A small network was trained on made-up records. Each row is its average activation on records with the value named, seen along a few directions.
Related values have similar rows: they may be neighbours, one step apart, or belong to one group.
In the rows, zero is written as 500.
Random noise pushes rows far along 2 fixed directions. That doesn't count. These rows show it; they differ only by the noise:
[638 408 393 529 603 561 467 493 430 480 505 500 683]
[563 386 418 516 736 607 428 457 487 538 634 455 642]
[828 388 404 538 591 572 455 562 364 364 361 545 932]
[596 440 364 536 483 512 510 485 414 496 468 517 572]


Values of TUFE:
zuv: [475 414 520 419 779 669 461 357 667 634 762 521 551]
los: [491 428 390 528 579 556 483 423 492 590 592 396 484]
kuf: [416 548 529 452 684 496 324 613 493 561 603 493 354]
galis: [196 491 677 544 541 454 571 429 646 448 568 420 393]
saka: [369 590 516 471  13 359 813 466 427 312 181 708 322]
sib: [749 447 437 544 496 466 391 589 465 484 440 577 587]
vod: [559 608 607 470 466 441 363 736 524 448 341 484 559]
til: [763 456 725 441 814 760 490 422 561 363 605 376 954]
dapa: [422 671 716 486 405 359 467 627 512 497 419 484 539]
The values of TUFE form a ring.
Which values are neighbours of saka? Give them in the order they are listed. -> galis, til
Which values are neighbours of vod? Give them in the order they are listed. -> kuf, dapa

Values of KAS:
ril: [613 426 535 348 793 641 317 506 607 675 678 512 630]
fetir: [433 508 556 553 690 584 543 386 558 542 674 361 485]
reg: [807 510 366 473 793 652 300 512 407 474 491 467 917]
domud: [443 481 598 505 484 414 577 451 505 443 501 522 350]
gat: [309 425 354 475 658 598 333 419 547 764 914 307 197]
noko: [294 546 689 552 393 508 603 558 636 457 672 449 347]
tada: [693 420 650 613 611 484 522 643 485 274 248 528 944]
nif: [634 497 544 537 235 278 599 609 321 272 153 467 556]
mog: [307 527 717 469 512 473 432 545 599 464 549 489 381]
rin: [316 464 379 564 248 421 633 366 537 669 471 638 338]
gep: [393 556 441 396 526 548 567 423 462 481 498 502 463]
sar: [616 637 181 503 140 419 558 526 402 577 301 708 240]
The values of KAS form a line.
Which values are neighbours of nif? Give them in the order they are listed. -> domud, tada
Which values are neighbours of rin? Give them in the order they are listed. -> ril, gep
Which values are neighbours of reg? Give them in the order they are listed. -> gat, sar
